Here are a small network's activations along a few directions, averaged over the inputs that share one value of a field.
Related values have similar rows: they may be neighbours, one step apart, or belong to one group.

Other fields shift rows strongly along one fixed direction, in all tables alike. That doesn't count.

Values of BULOZ:
kizes: [ -7.8   8.7 -10.9  -0.9 -10.7 -12.4 -13.8 -25.8  21.2 -57.5  37.1  19.8
   9.3 -45.6]
serut: [  7.9   1.9   2.3  -9.0   9.2  -7.0  11.5  15.8  11.5 -25.1  12.1 -22.5
  13.7 -14.6]
mar: [-12.9   1.3  -9.1  12.1 -10.8  -3.1 -15.5   2.0  -5.0  16.7   5.5  14.5
  -7.1  14.0]
motof: [  5.7   7.5   4.0 -21.1  -2.4  -3.2   6.7   0.8  27.3 -70.2  24.2 -14.5
  21.9 -44.0]
bepi: [ -5.1  -0.2   2.0   9.2  12.7  10.0   0.4  25.1 -21.3  59.5 -17.4 -13.8
 -11.4  36.5]
nazun: [ 19.0 -14.3  14.2  -9.5   8.5   8.1  32.1   9.6 -20.9  58.8 -51.8 -15.4
  -9.9  39.6]
bom: [  2.5   7.6  -8.6  -4.4 -14.8  -4.9 -10.4 -27.6  20.6 -58.0  19.0  12.6
   6.9 -35.5]
laz: [  6.5 -14.3   1.0  15.8   5.4   7.3  -6.2 -10.3 -28.6  72.0 -40.6  29.2
 -30.5  47.9]
vos: [-14.8  12.4   2.2   4.0   4.2  -0.6 -10.7  19.9  25.5 -40.7  34.2 -20.4
  20.3 -23.3]
bafat: [-21.5  17.7  -1.3  12.6  -4.8  -1.6 -21.3   3.3   1.4 -19.0  38.4  -0.6
  11.2 -15.2]
dit: [ 20.5 -28.3   4.1  -8.8   3.4   7.2  27.2 -12.8 -31.8  63.6 -60.9  11.2
 -24.4  40.0]
BULOZ is arranged as a ring.
- A walk along BULOZ starts at motof and steps to its neighbour dit. Put kizes, serut, mar, vos in the order it reaches them. => kizes, mar, vos, serut
- How many steps from neighbour to neighbour lead from bepi to nazun, at the fewest? => 3

Values of LEKI:
pifen: [  5.3   9.4  -7.2  -2.4 -15.5 -10.2 -18.2 -19.3   1.5 -48.3  27.4  23.0
  -0.4 -30.2]
goga: [-10.7   3.3  -7.4  11.6 -15.4  -7.1 -12.8 -15.3  -9.5   3.2  16.9  21.5
   6.5  -1.8]
pufum: [ 11.1  -3.7   2.3 -13.2   9.4  -8.9  16.2  13.9   4.2 -34.8   9.1 -21.4
  19.2 -27.8]
zeser: [ -8.7  -3.7  14.5   4.1  14.5  -3.7  16.0  15.1  -8.9  42.8  -7.1 -20.6
  -4.9  22.2]
vira: [-14.8  -8.0  -7.0  18.4   9.9  10.7 -16.8  10.8  -9.0  48.7 -13.1  16.0
 -15.2  24.2]
sol: [ 17.8  -2.5  -0.6 -13.9  -3.2   5.3  12.6  -3.7  11.6 -13.1 -13.8 -20.4
  11.7  -7.4]
movu: [-19.1  -1.1 -18.6  10.5  -4.5   0.8 -12.0  -6.6 -12.8  28.4  -6.0   9.8
 -18.0  23.5]
kebe: [  9.0 -12.2  -1.5 -11.3   5.9   1.8  33.1  19.7  -5.2  51.3 -39.2 -28.5
 -19.6  29.1]
rogu: [ -9.6  14.9  14.4 -12.7   2.9  17.8   2.0  24.4  -4.2 -23.6  10.4 -23.2
  20.2 -10.5]
nuba: [-15.6  19.1   5.6  -1.5   8.5  -6.6 -23.9  17.8  29.6 -52.0  51.1 -20.2
  21.3 -32.4]
nedi: [ 12.7   7.0  -4.8  -4.5  -4.8   0.8  -1.2 -30.6   3.8 -24.5  15.3  22.6
   6.9 -31.1]
mugi: [-11.7   9.9  -3.8  18.8   8.7  -0.6  -9.3  15.5   3.0   1.7  13.5 -11.9
   5.3   7.4]
tuzit: [ 25.6 -33.7   7.2  -2.7   3.3   2.9  30.3 -10.0 -24.9  68.9 -74.9  13.7
 -25.6  50.4]
zal: [-13.4  -4.1  -2.7   4.7 -16.7   0.6 -25.4 -23.1  13.5 -42.3  30.3  16.1
  -1.8 -28.0]
nepap: [  8.8   8.1   4.9  -7.6  -3.9  -6.6   0.5 -23.7  15.7 -36.4  -3.4  16.9
   1.8 -25.1]
ruga: [ -6.4  15.5  -2.0  18.1  -7.0  -1.9 -13.5  18.2   0.8  24.0  10.9   0.1
  -9.7  22.4]
lon: [ 19.7 -18.3   6.7 -16.3   7.8   5.0  22.3  -3.3  -9.4   6.1 -27.4   6.5
   2.2  15.1]
LEKI is arranged as a ring.
- List every value one step from rogu, in the order listed. => zeser, kebe
- List every value one step from movu, in the order listed. => goga, vira
- A walk along LEKI starts at mugi and steps to its neighbour nuba. Put nedi, tuzit, zal, nepap in the order it reaches them. => tuzit, nepap, nedi, zal
- How many steps from neighbour to neighbour lead from ruga to pifen, at the fewest? => 5

Values of NOM:
toko: [-18.4  23.4  -5.3  -0.8   5.9  -5.9  -7.5  25.4  -1.6  -0.6  23.3 -36.0
   5.1  -3.7]
fope: [ 17.3  -9.7 -27.0   6.5  -9.8  -9.4   5.3 -22.3   0.6  22.0 -26.6  25.3
 -25.5  23.1]
dur: [ 30.1  -9.0  11.3 -14.7  -3.4  20.4  15.6 -25.6 -20.9  22.4 -36.1  17.4
  -5.5  12.0]
nove: [-12.2   3.1   2.6  18.9  20.5  -0.6  -3.8  19.8 -13.9  38.8  12.8 -14.8
   1.1  19.7]
vosuf: [ 11.8  -6.2  11.9 -26.7   3.5  -0.8  11.6   9.1   2.5 -40.0   6.9  -8.3
  35.7 -25.0]
zesa: [  6.8 -17.3   7.0   4.7  10.1  -5.6  26.6  26.7   3.0  70.9 -52.6 -35.9
 -14.6  45.0]
soliv: [-23.9  22.3   5.5  16.5  -9.6   4.1 -37.2  12.4   1.1 -35.3  55.4  -4.6
  19.7 -18.7]
suf: [ 21.9 -23.4  23.6 -22.7   1.2   7.0  33.7  -7.4 -37.7  41.0 -42.1   6.5
 -14.5  33.0]
rubuz: [-11.4  14.5  -4.0  -1.1   0.2  -2.7   0.8  31.0  19.1 -14.1  17.8 -26.5
   8.4  -1.1]
damu: [  7.9 -14.1   1.2 -18.7   7.7  10.9  36.0  14.2  -3.7  -8.4 -13.8 -26.6
  11.0  -8.5]
rulu: [-17.4   3.4 -18.8  11.7 -13.3  -6.8 -35.5  -8.9  19.5 -47.4  46.7  35.7
  -1.1 -31.2]
bure: [-11.9  -0.6  14.3  26.6   5.3  13.3  -8.1  -1.1 -38.4  92.0 -36.7  30.8
 -20.4  62.8]
kurit: [-16.3  -0.9 -18.1   6.0 -21.2  -6.5 -23.9 -27.0  27.8 -39.5  20.8  21.0
  -3.9 -16.6]
pivi: [ 21.9  -2.8 -10.4   4.6  -6.0 -15.2  18.1 -28.2  -9.5  19.8 -36.4  12.4
 -23.3   1.4]
dofel: [  4.8   9.5  10.0 -14.9  20.1  -2.5   1.6  22.5  40.1 -65.5  15.8 -37.5
  20.9 -30.7]
lav: [  9.4  11.7   3.3 -17.2  -5.4  -9.0  -6.3 -35.6  32.6 -87.2  44.7  15.5
  23.3 -71.2]
nibo: [-20.4  -4.0  -7.1  21.3  -5.7   9.5 -26.9  -4.9 -20.6  31.0   0.3  25.7
 -16.5   9.7]
NOM is arranged as a ring.
- A walk along NOM starts at damu and steps to its neighbour dofel. Put suf, rulu, bure, lav in the order it reaches them. => bure, rulu, lav, suf
- List every value one step from nove, in the order listed. => toko, soliv
- List every value one step from fope, in the order listed. => kurit, pivi
- How many steps from neighbour to neighbour lead from nibo to zesa, at the fewest? => 6
